Here are a small network's activations along a few directions, averaged over the inputs that share one value of a field.
Related values have similar rows: they may be neighbours, one step apart, or belong to one group.
(in the rows, 500 means zero)
Strong random noise was added to every row along 16 fixed directions; ignore it. To show where, here is one row again and again, with new noise each time:
[690 583 458 620 677 595 687 677 699 452 637 468 367 563 689 894 496 421
 362 487 448 555 485 379 323 156 557 786 203]
[605 663 600 448 428 572 534 555 501 454 689 296 478 262 616 684 514 425
 469 420 452 404 526 563 332 384 683 515 457]
[412 471 412 448 656 698 352 435 456 141 668 656 350 716 417 627 298 224
 671 598 739 482 576 706 640 415 452 542 349]
[254 325 476 659 537 329 641 398 277 410 488 590 683 381 336 355 411 400
 434 533 633 447 406 278 551 581 463 355 695]
[620 483 465 625 717 661 441 508 566 649 304 379 547 494 616 294 371 496
 432 700 595 311 498 417 569 531 337 624 333]
[529 745 623 674 579 379 508 606 461 354 819 592 174 452 244 515 667 385
 521 526 467 305 390 419 344 506 499 567 408]
[145 185 521 459 411 389 636 547 254 290 295 586 571 479 522 349 281 488
 618 496 503 730 571 356 483 395 617 558 731]
[503 661 704 525 423 240 556 582 175 466 455 331 645 200 474 382 596 789
 522 566 497 506 467 254 208 636 642 534 537]
[583 454 442 627 383 478 853 589 631 738 619 410 353 440 466 478 470 791
 355 376 337 771 530 537 251 439 521 566 546]
[416 492 404 441 690 629 280 543 601 412 407 535 421 427 778 608 384 210
 598 676 229 334 449 511 472 348 510 756 611]
[371 470 273 358 787 349 521 588 507 334 400 650 463 522 256 269 555 552
 533 481 487 321 350 220 590 600 416 558 502]
[563 684 571 391 492 767 522 452 624 578 567 413 310 333 561 227 602 511
 615 522 532 483 648 802 598 585 427 534 438]
[620 350 502 399 471 271 437 712 606 367 319 475 435 403 778 392 604 742
 575 167 799 640 554 391 411 403 702 560 503]
[544 507 411 501 427 726 394 586 555 501 495 297 548 460 536 558 199 530
 566 450 728 401 502 538 552 345 749 526 528]
[298 466 650 351 290 585 653 584 497 374 407 565 395 530 533 351 335 469
 732 403  16 497 647 406 412 337 563 661 742]
[445 480  21 590 747 572 198 598 737 575 513 548 194 562 396 516 114 537
 598 597 445 400 288 696 431 417 441 655 642]
[411 591 422 538 533 614 901 413 584 736 569 406 552 142 503 339 602 556
 356 501 421 598 489 548 530 525 426 475 585]
[574 332 432 419 469 626 534 586 721 536 553 393 275 425 581 283 450 469
 461 286 541 430 576 664 518 459 565 477 539]


TOZ, 20 values:
lunip: [499 374 449 596 531 486 344 486 506 634 221 385 537 281 846 433 231 427
 498 515 632 592 524 778 447 366 329 421 388]
zupun: [763 621 596 803 656 267 413 326 567 246 599 857 734 648 842 807 531 506
 594 452 515 367 481 176 292 477 196 571 430]
bulod: [423 601 420 444 564 438 524 484 627 466 454 699 399 479 583 618 673 470
 560 439 480 632 473 590 566 363 362 501 495]
vaga: [441 575 412 468 554 511 623 539 383 630 532 400 422 358 268 361 455 562
 416 597 459 567 457 657 464 578 362 409 285]
bok: [529 677 621 871 322 510 466 414 586 349 881 694 418 614 309 757 411 290
 560 273 863 248 395 507 608 339 526 230 573]
lidag: [367 525 317 244 627 380 510 356 364 172 643 596 506 567 409 657 521 537
 625 449 636 803 556 766 494 572 426 416 412]
sovol: [501 668 269 710 753 311 477 655 565 609 698 504 219 498 114 460 572 711
 392 606 415 358 187 396 326 606 487 622 470]
nenel: [465 452 657 582 477 507 365 567 407 630 557 540 162 546 453 299 687 391
 438 828 158 567 451 669 339 667 433 627 492]
vodu: [469 588 765 592 306 637 535 409 581 902 349 402 680 119 863 390 883 294
 368 625 466 523 496 574 728 522 533 419 660]
bamuf: [592 452 355 665 512 682 493 491 845 852 406 554 341 481 627 132 564 709
 537 514 648 617 488 617 676 607 413 602 640]
terar: [501 226 475 546 408 720 578 560 457 615 491 430 467 676 436 306 355 578
 370 668 472 603 546 547 514 568 591 552 479]
memud: [555 480 349 264 589 619 510 433 438 388 675 522 493 581 402 317 512 829
 521 616 462 495 545 598 425 840 520 526 536]
lutaz: [617 566 364 687 622 726 501 325 706 658 564 538 674 407 762 581 389 367
 402 597 495 392 461 646 555 468 261 447 434]
dired: [696 480 480 537 598 558 565 660 605 575 550 354 172 475 713 380 421 812
 446 514 496 610 590 697 196 471 496 709 315]
koli: [640 620 567 412 648 632 600 235 380 545 649 289 673 370 446 363 574 484
 344 614 518 340 602 729 513 801 226 317 261]
vefu: [625  70 449 380 417 526 208 545 394 640 286 221 546 733 604 527 376 512
 355 584 793 735 619 718 556 585 656 427 372]
nuli: [452 264 428 477 598 455 735 367 561 265 668 598 443 491 583 395 400 432
 406 231 609 365 600 525 472 489 336 320 480]
kam: [479 520 170 346 748 478 575 452 503 476 520 323 612 332 526 564 494 641
 390 485 696 629 435 628 493 546 493 459 392]
zom: [441 409 534 511 614 756 366 279 420 246 884 559 359 505 587 476 477 237
 537 745 488 383 604 834 471 703 496 524 589]
retat: [339 696 398 691 675 387 460 393 517 673 183 611 576 466 510 674 498 518
 559 593 938 808 440 640 780 326 283 461 333]
The values of TOZ form a ring.
Q: Name the neighbours of memud, in listed order.
A: bok, dired
Q: Name the neighbours of retat, in listed order.
A: nuli, zom
Q: Name the neighbours of zupun, in listed order.
A: vaga, bamuf
Q: Name the neighbours of lutaz, in listed order.
A: lunip, terar
